Each row below holds a small network's activations on one input, seen along a few directions.
Each table varies a few parts of the input and shows all the possible inputs, shuffled.
Descriptions start from the smaller parts, as in this example, which fits no table here: one of 2 separate values, together with either a single point or one of 11 places around a ring or (one of 5 places around a ring, together with one of 6 places along a line).
Shared parts are said once, and a part with two or three values counts as separate values.
In the rows, 128 means zero.

Other details of the inputs shift rows strongly along three fixed directions, in all tables alike. That doesn't count.

Table:
x1: [139 182 134 121 143 136 118 156 112 136 135 126]
x2: [139 173 116 131 139 134 130 160 104 139 131 130]
x3: [117 100 133 122 128  91 148 117 115 118 177 116]
x4: [130  32 149  95 155 158 171  97 162 140 100 155]
x5: [111  29 137  87 146 161 166  99 157 131 104 160]
x6: [133 171 111 131 130 135 133 164 107 139 133 130]
x7: [129 175 133 146 139 149 115 155 131 135 125 114]
x8: [132  36 144  70 143 147 176 103 145 137 115 172]
x9: [138 106 153 100 145 213 140 142 150 149  75 180]
x10: [148 113 154  87 150 196 140 148 155 154  80 191]
x11: [130 164 120 145 121 140 128 173 116 135 135 135]
x12: [118 102 144 117 131  95 145 116 118 115 179 112]
x13: [100  83 126 145 137  95 119 104 118 139 149  95]
x14: [123 111 150 114 142  89 135 105 129 118 176 116]
x15: [165 103  98  74  52 156 101  41 170  72  33 193]
x16: [ 93  90 133 144 140  89 125 102 117 136 141  98]
x17: [132 173 128 148 138 147 120 156 128 136 122 112]
x18: [120  93 131 136 127  90 151 125 131 119 170 110]
x19: [107 161 110 147 128 153 119 162 115 130 129 125]
x20: [107  91 127 146 127 102 149 117 136 120 163 103]
x21: [128 162 127 150 131 124 116 164 104 160 114 130]
x22: [107  92 132 145 122 103 144 114 134 116 165 106]
x23: [128  96 141 110 145 193 138 141 137 178  51 178]
x24: [127 169 123 136 133 123 118 155  90 161 118 133]
x25: [131 109 146 114 146  88 143 108 122 120 168 102]
x26: [158 166  63 129  39  89  82  51 146  57  79 132]
x27: [186 170  79 128  42  74  87  59 144  62  84 141]
x28: [144 173 132 137 138 136 122 164 123 136 127 120]
x29: [121  97 147 131 127  97 143 123 131 114 173 110]
x30: [107  96 124 139 146 100 139 106 129 116 155  96]
x31: [123 154 116 162 126 141 107 157 112 162 115 118]
x32: [112 175 124 141 142 151 106 151 127 131 130 124]
x33: [125  86 137 142 131  84 128 117 119 145 156 106]
x34: [113  94 126 145 129 100 148 113 139 119 158  98]
x35: [138 171 138 142 130 144 116 163 118 130 136 130]
x36: [135 166 114 145 127 136 132 171 120 137 128 127]
x37: [121 166 125 151 120 153 122 161 124 131 131 123]
x38: [147 112 154  77 150 202 143 145 132 150  84 191]
x39: [123 176 131 149 134 149 113 154 133 135 131 125]
x40: [121 172 121 140 145 150 113 153 122 132 120 111]
x41: [102  98 145 135 142 110 127 104 130 109 167  99]
x42: [134 162 117 137 131 129 112 158  92 164 126 130]
x43: [185 177  98 118  49  79  76  58 151  61  89 137]
x44: [108 105 142 128 148 102 125 101 138 111 158  92]
Description of these inputs: one of 4 places along a line, together with either one of 2 separate values or one of 9 places around a ring.
Question: The inputs of x10 and x14 match in every part but the place on the line of 4. If x33 is changed in the same way as x10 into x14, which row does it become?
Answer: x42
Question: Change only the place on the line of 4 in x6. List by row number the other rows that result.
Answer: x26, x34, x36
Question: Change only the place on the line of 4 in x11. List by row number the other rows that result.
Answer: x3, x19, x22

Table:
x45: [103 158  94 176 101  53 100 111  93 113 174  70]
x46: [158 106 133 109 107  91 115  77 139 115 103 138]
x47: [147 108 138 121 100 109 113  75 158  94 107 130]
x48: [133  91 137 110 152 106 133 105 135 144 130 124]
x49: [119  91 147 115 165 126 137 111 152 131 142 113]
x50: [123 102 103 119  91 118 111  64 149  90 100 130]
x51: [166 181 114 101  94 172 107 135 138 102  86 167]
x52: [122 146 144 117 183 186 146 183 105 187 105 143]
x53: [134 187 109 155  89  32 109 108 102  88 193  96]
x54: [155 156  83 130  97 156 142 160 126 135  77 163]
x55: [152 156 132 102 133 171 133 172 112 150 108 163]
x56: [120 136 123 140 138 179 124 176 112 175  91 158]
x57: [124 106 118 114 111 117 117  73 145  92 107 128]
x58: [154  96 137 101 120 110 140 102 125 115 142 142]
x59: [131 227 121 186 126 103  94 188  87 149 150  90]
x60: [158 119 129 111  96 101 105  61 162  84  99 133]
x61: [128 165 134 119 158 195 128 160 129 148  91 142]
x62: [ 82  59 158 142 172 150 155 146 138 153 158 113]
x63: [ 78  60 148 137 170 149 153 139 135 149 155 111]
x64: [184 192 100 104  72 166  94 111 143  83  72 174]
x65: [102 217 108 178 149 119 106 197  73 157 154  88]
x66: [131  85 134 129 110 110 130  96 135 139 118 133]
x67: [109  86 167 104 164 138 165 143 141 130 174 125]
x68: [129  91 151  97 138 112 154 126 125 133 154 139]
x69: [ 94 155 131 194 125  77 114 138 118 121 200  55]
x70: [ 88  55 144 133 165 133 155 141 116 169 149 120]
x71: [140 177 129 109 128 176 130 158 137 124 106 174]
x72: [121  79 117 129 129 129 172 127 153 113 139 123]
Question: What is each input in this table made of?
Answer: one of 2 separate values, together with either a single point or one of 4 places along a line or one of 9 places around a ring
Question: The inputs of x66 and x69 match in every part but the choice among 2 separate values. If x54 is changed in the same way as x66 into x69, which row does it become?
Answer: x72
Question: A walk changes only the place on the ring of 9. It starts at x49 and steps to x61. List the rest of the walk in order.
Answer: x57, x50, x63, x62, x69, x47, x60
Question: Change only the place on the line of 4 in x64. List by row number the other rows that result.
Answer: x51, x67, x71
